Each row below holds a small network's activations on one input, seen along a few directions.
Each table varies a few parts of the input and shows all the possible inputs, shuffled.
Descriptions start from the smaller parts, as in this example, which fits no table here: values(3) and (point or ring(9) or (line(6) and ring(8))).
Shared parts are said once, and a part with two or three values counts as separate values.

Rows:
R1: [ 17   8  -1 -10  17  -7   6  12  16  -2 -10  12 -21  18   2  25 -27  -3]
R2: [ 17  26   5  -5   9 -14   5  -3   0   8  -5   5 -26  10  -8  15 -32  -5]
R3: [ 19  -2   9  29  -8   1  19  14  17 -10 -29  -8   3  -9 -39 -13  19  -6]
R4: [ 32   9  15  -5   0  20   1  12  21 -16 -20  16  10  10 -14  12 -21   9]
R5: [ 41  20  17  16   4  -2  -7  -9   0  -4  -6   0  -8  14 -12  10 -24   1]
R6: [-38  -6  -3  19   5   4 -22 -37 -16   6  17  -7 -15  -7  30 -10  16  29]
R7: [ 25  -1   9  25   0 -17  -3   4  -4 -13 -31 -13   4   6 -35 -19   9  -2]
R8: [  6  19  16  -4  19 -16  10   9  -8  -9  -8   5 -21   3 -23   9 -20 -10]
R9: [  0   3  -5 -19  -1 -13  15  -8  13 -10 -25   3 -20  16  20  16 -24 -28]
R10: [ 28  13  26  17  14  -5  -4   1  -9 -18 -10   3  -1   7 -28   6 -14  -5]
R11: [  1  21   2 -15 -10 -19  12 -23  -3   1 -20  -6 -25   8  11   8 -28 -30]
R12: [ -4  11   0 -37  -8   5  25   2  15  -8 -37   6  -8   1  16   6 -21 -23]
R13: [ 10  15   3 -26  10  11  15  21  20  -1 -22  18  -7   4  -7  15 -27   2]
R14: [-58  -9   0  25   2  24   7 -13 -15  -6  14   1 -13 -22  16   0  37  19]
R15: [ -6 -13 -37 -27 -14   4  -8  -1   4   7  14  -7  45 -25  13   0  17  15]
R16: [-50  -8   4  20   9   3 -15 -25 -29 -12  14  -5 -10 -10  17 -11  28  23]
R17: [-10 -11 -26  -8  -1 -15 -13 -15 -26   0  26 -26  27 -21  -9  -7  25   3]
R18: [ 20  11  25  20   7  13  15  11  11 -16  -7  11  -3  -6 -35  13  -6 -10]
R19: [-12 -21   0 -28 -18  26 -19  27   1  31  29  18  24   4  21 -15   7  13]
R20: [ 40   2  11  10  10   3  -7   4  14 -15 -12   9  -3  22  -2  21 -21   2]
R21: [ 38   6   0  24 -12 -15  -6  -7   6   0 -25 -15  -1  15 -20 -16  -2   4]
R22: [-12  -7  -2  -4   5   5 -36  22   6  34  33   5  23  20  37  -2   3  -4]
R23: [  1 -16 -44 -11   0 -12 -14 -10   6   3  27 -11  29  -8  19   3  19   7]
R24: [-25 -17   6  -4 -16  23  -3  24 -12  27  42   7   8  -5   0 -11  25  -6]
R25: [ -5  -8  -1  -7  -9   6 -35   1 -17  42  43   5   5  10  16 -21   4   2]
R26: [-35 -19  -7  15  18   3   3 -28  -8   5  18   9   1   7  38  -3  15  37]
R27: [ 37  -9  -6  19  -5 -10  -3   6  21 -12 -30  -4   4  24 -10  -7   3   4]
R28: [ -6 -13 -37   6  -3 -17 -10 -13 -20   9  36 -27  17 -23   8  -9  -3   6]
R29: [ -7  14  14 -15   0 -23  19  -9 -12 -17 -22  -7 -22  -2  -1   0 -14 -35]
R30: [-13  11  15 -13  -5  -5  41   1   7 -12 -20  -6 -24 -16  -2   8  -4 -40]
R31: [-19 -15 -27  -3 -13   1   8  -5  -9   4  27 -18  26 -34 -11   7  34  -1]
R32: [-16 -15   9  -7  -3   5 -26  13 -28  22  42   2   9   7   0 -23  15   0]
R33: [ 30  -4   1   3 -16   4   5  16  29 -12 -37   1  14   9 -21 -15   4  13]
R34: [-44 -11  -7   1   0  25  -9 -11  -4  -3  -1  13   5 -16  39  -5  19  37]
R35: [ -2  16  17  -1  12   2  32  18  12  -4  -5  10 -23 -11 -27  16 -11 -16]
Q: Changing only one part turns R19 into R24. The same change can be made to R12. Which row results?
A: R30
Q: What do these inputs look like to the network?
A: ring(5) and (values(3) or line(4))
Q: Which other rows does R2 become when the line(4) part takes its other values? List them by row number.
A: R5, R11, R21

Rows:
R36: [ 12  -1   1  20  -2   1  10   7   4 -17 -10 -10  15 -17 -33  -1  15   3]
R37: [-52 -29 -30  -5 -13   5 -34 -17 -33  33  59 -14  24 -18  37 -27  41  23]
R38: [  8   5  -7 -24  -1  -9  12  11   4   1   3  -2   2  -3  -3  13 -15 -26]
R39: [ 16  -3  16  24   2   4 -13   8   0   1  -2   2   3  13 -18 -11  10   9]
R40: [ 30  -5   0   2  -3   7 -14  11  15   6  -2   8  12  18   0   0  -7   9]
R41: [-15   7  17 -13   2   7   0  -1  -1   4 -11  15 -20  13  19  -2 -13  -3]
R42: [-11   9  -2  16   8  -8  19 -21  -4 -21 -13 -10 -14 -16  -6  12   3  -2]
R43: [ 24  -4 -17  -3  -2  -1  11  13  18 -10 -10  -3  20  -9 -16   8  -2   4]
R44: [ -6   7  13  17  12  -4  -6 -19 -10  -6  -7   4 -22  11   7  -1  -5  11]
R45: [ 13   7   6 -19   2   5  -7  14   5  15  10  13  -2  12   5   8 -23  -6]
R46: [-18   8   3 -14  -5  -6  21  -5   0  -5 -18  -3 -18  -5   8   2  -5 -23]
Q: What do these inputs look like to the network?
A: point or (values(2) and ring(5))
Q: Which other rows does R44 become when the values(2) part takes its other values? List them by row number.
A: R42
Q: Which other rows does R40 become when the ring(5) part takes its other values? List them by row number.
A: R39, R41, R44, R45

Rows:
R47: [ -1  -7  -7 -21  -2  -6 -17   1  -9  20  18   2   5  13  20  -9 -10  -3]
R48: [ 59  26  17 -12   5 -20  15   1  17 -20 -40   4 -24  21 -28  18 -41 -36]
R49: [ 13  -7 -17  10  -4 -21  -8  -2  -8   7  14 -17  11   1  -8  -7  12  -5]
R50: [-12   4  16  23   2   1   1 -13 -12  -6  -6  -7  -7 -11 -10 -15  18   7]
R51: [-11  -2 -12   8 -10  -1   6 -16   0 -15 -16 -11   6 -13   1  -9  15  10]
R52: [ 10  -3   7  18   3  13 -26   7  -5   9  18   4   8   4 -10  -9   5  24]
R53: [-14  -9   0 -26  -7  12  -5  21   4  15  18  13  15   1  13  -7   3  -5]
R54: [ 11 -10 -18   3  -2   8 -16  -1   5   2   5   1  24  -1   5  -4   4  25]
R55: [-30  -1  -2 -12   5   3  15   4 -11  -7   7   0  -5 -22   6  10   3  -9]
R56: [  6  -9  -6 -10  -7  12  -7  17   2  13  24   2  27 -11  -9  -1   5   6]
R57: [ 47  30  43  16   9  -3  15   9  19 -24 -49  11 -22  27 -31  18 -35 -20]
R58: [ -6 -15  -8 -13  -3  10 -13   3   5   7  -2  10  10   9  27  -6   4  16]
R59: [-25   5  13  14  20   2   5 -15 -16  -8   4   5 -17  -4   2   2   7  11]
R60: [ 48  14  15  -2   0  -3  25   2  31 -32 -59  10 -15  23 -22  18 -38 -18]
R61: [  6 -17 -19  16  -3  -3  -3  -3   7  -6  -4 -10  18  -1  -1  -6  21  12]
R62: [  0 -14  -8   2  -8   2   6  15   4   4  14 -10  20 -10 -16  -4  22  -6]
R63: [ 20  -2 -14  -4  -3 -10 -19   0 -11  15  25  -8  18   1   0  -6  -6   9]
R64: [-19  -4  -9  -5  -1   9   1 -11  10   5   2   6  -6  -1  31   8   3  11]
R65: [-20   4  -9  -7  10 -18   1 -18 -17  -4  10  -9 -12  -7   9   5  -7  -7]
R66: [-22   1  12  10   5  13  -3  -9  -5  14  14  14 -19   8  16   5   4  10]
R67: [ 37  29  18 -15   3  -7  33  29  29 -10 -46   8 -18   7 -39  17 -30 -29]
R68: [-17   4  -9 -11   1  -6  -5 -13  -6  17  20  -5 -12   4  26   4 -11 -10]
R69: [  4 -10   8  32   3  -1 -13   3  -2   0   9  -4   4   2 -15 -12  22  10]
R70: [-19  -2  -2  -4 -13   5  15   2  -8  -4  -2 -12   8 -23 -10  -6  15 -11]
R71: [-27   0  -3 -15  -4  13  10   9   2  14  18   8  -3 -13  22   7   1 -12]
R72: [ -7   2 -10   2  -9 -19  -1 -17 -17   0  -1 -19  -2 -12  -6  -8   3  -9]
R73: [-22  -2  -9  -1   8  -2   9 -17  -2 -17  -6  -1  -6 -10  16   7   6  15]
R74: [ -9  -5  15   2   1  15 -21  10  -7  13  11  15  -6  18  11 -11   5  17]
Q: What do these inputs look like to the network?
A: values(4) and (point or ring(6))
Q: Changing only the values(4) part turns R52 into R56. The same change can be made to R69. Which row results?
A: R62
Q: Which other rows does R72 become when the ring(6) part takes its other values? List them by row number.
A: R47, R49, R63, R65, R68
Q: Which other rows does R60 become when the values(4) part takes its other values? List them by row number.
A: R48, R57, R67
Q: Which other rows agree with R64 in the values(4) part? List them by row number.
A: R51, R54, R58, R60, R61, R73

Rows:
R75: [-17  -7   8   3  -5  22 -18   6  -8  16  21   9  10  -3   1 -13  21  20]
R76: [-12  -8 -10  12   5 -14  -8 -22 -19 -10   9 -16   4  -8  -3  -6  24   5]
R77: [-35  26  20 -12   9  -3  52 -11   3 -27 -38   4 -44 -19   0  23 -15 -33]
R78: [ 34   2   0  27   8  -2   1   4  10 -20 -19  -3  10  -1 -32   1  -2  23]
R79: [-20 -15  -5 -12   1  20  -9  16  -2  10  30  10  21  -6  20   4   7   8]
R80: [-16 -11   4  29  -2  -1 -11  -4 -14   8  15 -10   1  -2   0 -19  23   9]
R81: [-22 -12 -26 -24  -2  -1   2   3   2  17  22   1   6  -8  22   2   6   3]
R82: [ 39  -3   3  11 -11   5   0  11  26  -6 -23   1  13  14 -18  -1   4   0]
R83: [-15  -4 -24  -7 -11  -9  -2 -19 -13   3  12 -18  11 -18  16  -5   3  -1]
R84: [ 41  16  10  -6   3 -12  -2  15   4   8   5   0  -3  12 -27  11 -27 -23]
R85: [-14  14  14  -8  15   2  -2 -21  -2   0  -9  19 -36  22  36  13 -27   4]
R86: [ 36   1   5 -14  -9  -8  -1  22  12   0 -24   2   8  18 -16 -11 -16 -13]
Q: What do these inputs look like to the network?
A: values(2) or line(4) or ring(6)

Rows:
R87: [ -8  -6  -3  23  14   2 -12 -12 -12  -9  12  -4   6  -5  -2  -1  14  24]
R88: [ 15  18  10 -10   3  -3  29  -2  26 -24 -42   7 -23   8  -2  25 -25 -23]
R89: [  3  -2   1  14  -5  15 -22  -3  -4   8   9   1   9   2   8 -10   5  27]
R90: [-13  -6 -14  14  -4 -10  -4 -26 -18 -10  -1 -21  11 -18  -2 -13  17  11]
R91: [  1 -13   5  13 -11  21 -15  13   5  13   9   5  17   0   2 -12  18  15]
R92: [ -4 -10  -3 -19   0  -4 -18   1  -8  15  15   6   4  18  23  -6  -2   1]
R93: [  4 -15 -19  -5 -12   2  -5  15   3  14  30 -10  26 -11  -5  -3  13  -5]
R94: [ 24  21  27   1   6 -12  10  10   0  -7 -20   5 -22  14 -20   6 -31 -25]
R95: [-21  -6  -7 -33   2   6  -1   7   1   8   9  12   3   0  28   0  -7   4]
R96: [-44   0 -11  -5  -4  -2  18 -17 -15  -8  -4  -9 -11 -24  15  -2  12  -3]
R97: [ 48  14   1   9   4 -12  12  -5  21 -17 -36   1 -12  13 -20  11 -22  -2]
R98: [  4 -21 -13 -12  -6   7 -15  18   3   8  11   4  25   5   4 -12  10   4]
R99: [  6 -11 -14 -11  -2  -2 -23   2  -7   4  10   1  19   6  12  -9  -2  17]
R100: [ 34  15  21   1  -2  -2  11  25  13  -9 -29   1   0   7 -44   0 -11 -15]
R101: [  6  -5 -21  -2  -6  -6 -14  -2  -6  11  28 -10  22 -10   2   1   0   6]
R102: [ 11  25  26 -18   4   1  25   5   6 -20 -33  10 -18   0 -15  18 -26 -27]
R103: [-24   1 -17 -23  -1   4   9   4  -1  17  23   0   2 -17  20  11  -4  -9]
R104: [ 31  14  12   8   7 -16  16  -1  17  -9 -31   2 -24  22  -5  12 -28 -20]
R105: [ -6  -3 -12 -11  -3  -6 -10  -3  -8  24  31  -5   2   1  13   3   2 -12]
R106: [-26   0   7  -7  -2  22   0  -1   4  14  10  16  -7  -4  22   0  -2  13]
R107: [ -9 -12   1  21   7   6  -3   5  -3  -4  14   1  14  -7  -8  -5  29  13]
R108: [-27  -1  -5   8  -3 -13  -4 -22 -17   1   4 -14 -11 -10  10 -12  17  -6]
R109: [-21  -5   7  16  14   0 -10 -10 -12   1  18   1 -15   5   8   1  14   8]
R110: [-38  -4   2   3  13   8  11  -7  -9  -6   9   8 -12 -11  14  12   9  10]
R111: [-11   0   9   6  -4  13 -17  -7  -5  19  15   9  -6  15  17  -8   4  10]
R112: [ 39   8   5  10  -3  -8  18  16  30 -11 -39   0  -3  15 -28   6  -9 -10]
R113: [ 41  20  16  -1   5  -7   7   5   4 -14 -26   3 -10   5 -37   4 -25  -7]
R114: [-15 -14 -10  12 -12  -5   6  -7  -8  -6   3 -20  14 -20  -8 -16  31   2]
Q: What do these inputs look like to the network?
A: line(4) and (values(2) or ring(5))
Q: Which other rows does R111 become when the line(4) part takes its other values? List them by row number.
A: R89, R91, R106
Q: Which other rows does R88 become when the line(4) part takes its other values? List them by row number.
A: R97, R104, R112
Q: Which other rows does R100 become when the values(2) part takes its other values? List them by row number.
A: R112
